Each row below holds a small network's activations on one input, seen along a few directions.
Each table varies a few parts of the input and shows all the possible inputs, shuffled.
Descriptions start from the smaller parts, as in this example, which fits no table here: one of 5 places around a ring, together with either a single point or one of 9 places around a ring or (one of 3 separate values, together with one of 4 places along a line).
Shared parts are said once, and a part with two or three values counts as separate values.
In the rows, 128 means zero.

A family of inputs:
R1: [141 137 123 115 145 139 136 153 127 108 127 140 117 122]
R2: [136 142 123 115 140 130 134 150 129 115 127 137 114 123]
R3: [130 147 124 116 136 121 132 146 131 121 126 134 112 124]
R4: [147 131 123 115 149 148 139 157 125 101 128 142 121 122]
R5: [138 140 123 115 143 134 135 151 128 111 127 138 116 123]
R6: [133 145 124 116 138 125 133 148 130 118 126 135 113 124]
R7: [109  12 138 214  69 157  99  18 108 168 127  76 208 136]
R8: [127 149 125 116 135 117 131 144 132 125 125 132 110 124]
R9: [ 78 120 157 155  73  81 100  45 140 208 142 103 169 163]
R10: [144 134 123 115 147 144 138 155 126 104 128 141 119 122]
R11: [125 151 126 116 133 113 130 142 133 128 125 130 109 125]
- Describe the family of inputs behind these rows. => either one of 2 separate values or one of 9 places along a line
- List by row number the other inputs of the same sort as R11. => R1, R2, R3, R4, R5, R6, R8, R10

A family of inputs:
R12: [121  45 115 177 112 165 120  84 113 123  98  74 134  87]
R13: [ 73  97 119 187  46  64  98  41 130 210 119  59 149 136]
R14: [136  39  96 205  84 162 112  75  98 117  99  63 146  87]
R15: [ 88 132 177 135  77 122 102  33 139 212 180 138 223 190]
R16: [159 169 113  74 169 138 154 207 138  80 130 164  90 119]
R17: [ 87  84 136 175  56  81  74  22 125 205 145 112 193 178]
R18: [156 178 113  76 170 131 152 204 136  84 127 162  85 116]
R19: [152 186 114  79 171 125 149 202 134  87 125 160  80 114]
R20: [162 160 112  71 168 145 157 210 140  77 134 166  95 122]
R21: [140  56 161 158 141 179 144  86 120 122 115 109 161 141]
R22: [148 195 114  82 172 118 146 200 132  91 122 158  74 112]
R23: [133 220 116  93 170 100 136 196 128 101 116 152  55 108]
R24: [164 151 112  69 166 152 159 213 142  73 137 168 100 125]
R25: [ 83 123 196 140  91  86 114  47 156 205 137 106 166 177]
R26: [138 212 115  89 171 106 140 197 129  98 118 154  62 109]
R27: [147  19 115 206 102 172  92  70  93 112 135 114 190 124]
R28: [142  61 148 166 127 209 133  92 105 131 154 142 226 150]
R29: [ 60 103 147 165  67  67 107  52 146 211 124  76 136 127]
R30: [144 203 115  86 171 112 143 199 131  94 120 156  68 110]
- Describe the family of inputs behind these rows. => either one of 9 places along a line or (one of 2 separate values, together with one of 5 places around a ring)
- Start at R23 and move only the place on the line of 9, one step at a time. The first step leads to R26. Which rows follow, in order? => R30, R22, R19, R18, R16, R20, R24
- Change only the choice among 2 separate values in R17. List by row number the other rows that result. => R27
